Small tables with named rows and columns. After each table, cells are looked up by row and column.

biture
columns: kizo, rukim, gib, bem, mef
vedakod: [3.786, 3.203, 4.839, 4.643, 3.190]
sifonan: [2.322, 3.982, 2.648, 2.650, 3.900]
duvotul: [2.427, 1.744, 5.010, 3.978, 1.661]
gaf: [4.938, 3.670, 5.129, 3.591, 3.316]
zok: [5.372, 2.620, 3.115, 3.919, 1.602]
gor: [2.982, 2.855, 4.304, 2.783, 2.481]
vug: [4.730, 2.156, 4.243, 3.748, 5.150]
siral: [3.704, 1.553, 3.793, 4.818, 4.308]
milituv: [1.520, 2.073, 1.985, 2.760, 4.414]
sot: [4.026, 5.408, 2.784, 2.939, 4.969]
fufured: [5.047, 4.754, 4.303, 3.728, 3.090]
pezu: [2.173, 0.969, 3.829, 7.912, 5.757]
pum: [2.645, 2.638, 2.405, 4.390, 4.151]

What is the gib of zok in biture?
3.115
What is the bem of duvotul in biture?
3.978
What is the rukim of fufured in biture?
4.754
What is the rukim of pezu in biture?
0.969
What is the mef of gaf in biture?
3.316
What is the kizo of vug in biture?
4.730
What is the gib of milituv in biture?
1.985
What is the mef of zok in biture?
1.602
What is the bem of pum in biture?
4.390
Which row has the largest bem? pezu

labig =
|  | ropuso | logu | sal | nes | sukev | lifito | ruf | mizifug |
|---|---|---|---|---|---|---|---|---|
| mivife | -8.2 | -8.9 | 3.5 | 0.3 | -0.6 | -9.1 | -8.1 | -8.8 |
| mib | -5.4 | -6.0 | 2.2 | 2.1 | 4.2 | 5.3 | 5.4 | -6.1 |
| zerozog | 5.7 | 5.3 | 2.7 | 4.9 | -6.1 | 5.3 | 5.7 | 5.4 |
| voperu | -7.2 | -6.4 | -1.4 | -4.5 | 5.1 | -5.1 | -5.1 | -6.7 |
| belites | 5.2 | 4.5 | -8.7 | -8.2 | 2.9 | 5.3 | 5.3 | 3.6 |
| tum | -4.8 | -8.9 | -7.8 | -8.6 | 6.2 | 5.5 | 5.6 | -9.2 |
| som | -8.7 | -9.0 | -7.2 | -6.8 | 2.8 | 5.9 | 4.9 | -9.2 |

mizifug of som = -9.2
sukev of mivife = -0.6
nes of tum = -8.6
lifito of mivife = -9.1
nes of som = -6.8
mizifug of mivife = -8.8
sukev of tum = 6.2
ruf of belites = 5.3
sal of mib = 2.2
nes of mivife = 0.3
sukev of mib = 4.2
ruf of mivife = -8.1
ruf of mib = 5.4
sal of tum = -7.8
Row with the largest ropuso: zerozog

mesub =
           rov   saza    vug
devi     32325  36933  34193
diduret  53549  75239  44601
viribag  52199  51607  73862
sem      43912  44785  59031
dufa     54035  46632  22157
vab      26426  44058  30441
vogisi   58021  22072  72815

sem, saza -> 44785
viribag, saza -> 51607
devi, rov -> 32325
vogisi, vug -> 72815
sem, vug -> 59031
dufa, rov -> 54035
viribag, rov -> 52199
dufa, vug -> 22157
diduret, vug -> 44601
Row with the largest saza: diduret

Table fesefed
|  | zovupop | mune | zanotep | zotal | kuvafav | nabov | zev | nedoza | vusevu | buzok |
|---|---|---|---|---|---|---|---|---|---|---|
| nime | -1515 | -1039 | 4363 | -1654 | 1009 | 2584 | -5176 | -7355 | -6557 | -1449 |
| kivuza | -4560 | -4547 | 3950 | -4370 | 1248 | 899 | -3765 | -6980 | -9173 | -4625 |
| mizo | 1271 | 1004 | 892 | -4287 | -2991 | 4190 | -1273 | -3463 | -2893 | -5443 |
| repidi | -265 | -7097 | 1498 | -204 | 4061 | 1358 | -4043 | -6815 | -5227 | -4069 |
| kive | -547 | -4711 | -3716 | -3902 | 1020 | 1141 | -1090 | -4854 | -7348 | 3235 |
| kur | -250 | -549 | 2518 | -428 | -6 | 2433 | -4657 | -6511 | -7545 | -3593 |
| nozo | -3459 | -3507 | -6753 | -3632 | 692 | 3633 | -5693 | -4736 | -5010 | -1947 |
| duganof | 2102 | -779 | 4438 | 1299 | 3475 | 4516 | -4689 | -8392 | -7245 | -5704 |
| savas | -892 | -2696 | 2981 | -1499 | -9 | 6540 | -6635 | -7239 | -9720 | -605 |

nozo, zotal: -3632
repidi, vusevu: -5227
kive, zanotep: -3716
repidi, zovupop: -265
kive, zev: -1090
duganof, zovupop: 2102
nime, zovupop: -1515
duganof, vusevu: -7245
nozo, zanotep: -6753
kivuza, buzok: -4625
kivuza, zotal: -4370
kivuza, vusevu: -9173
nime, nedoza: -7355
repidi, kuvafav: 4061
mizo, zovupop: 1271
nozo, nedoza: -4736

Table nopin
         dek  rog  zotoze  zizaki
zivileg  138   36      18      44
vuzave    41  210     225     152
saz      116  110      41      30
zigi     151   22      23      75
gizov    238  234      21      81
rufeg    205  236     207     135
nez      151   28      21      63
siteveg  100  221      86      15
lik      130  227      21      18
vapub    146   36      14      43
favero   131   69      12      56
sonal    235  233     240     243
lotinez   98  197     238     218

zizaki of lik: 18
zotoze of lotinez: 238
zizaki of rufeg: 135
zotoze of vuzave: 225
zotoze of gizov: 21
rog of rufeg: 236
rog of sonal: 233
Which row has the largest dek? gizov

mudep =
cols = zef, rimazu, gisam, dobe, pes, zatone, mivob, loviku
nav: [78, 34, 12, -17, 7, -25, 17, 30]
ner: [-23, -36, -23, -22, -5, 68, -15, -26]
namida: [-1, -31, -44, -48, -47, -19, -14, -47]
kazavu: [-3, -19, -3, -1, 11, 65, 4, -7]
bisa: [-20, -33, -19, -20, -1, 69, -13, -22]
vud: [1, -33, -45, -43, -46, -10, -14, -47]
kenuf: [8, -27, -44, -42, -49, -25, -8, -44]
nusi: [-2, -24, -14, -13, 0, 59, -5, -14]
rut: [-40, -50, -37, -17, -26, 44, -13, -49]
regor: [-45, -4, 18, 16, 33, 49, -22, 13]
vazefa: [-25, -48, -46, -34, -40, 22, -21, -55]
fozu: [-3, -35, -46, -46, -48, -11, -16, -50]
mobanag: [-9, -36, -46, -48, -47, -11, -20, -51]

vazefa, dobe: -34
bisa, rimazu: -33
nav, pes: 7
rut, dobe: -17
vazefa, pes: -40
namida, dobe: -48
regor, mivob: -22
bisa, zatone: 69
kazavu, mivob: 4
bisa, dobe: -20
kazavu, zatone: 65
kenuf, loviku: -44
mobanag, pes: -47
kazavu, loviku: -7
namida, mivob: -14
bisa, loviku: -22
rut, mivob: -13
vazefa, zatone: 22
ner, mivob: -15
rut, zef: -40

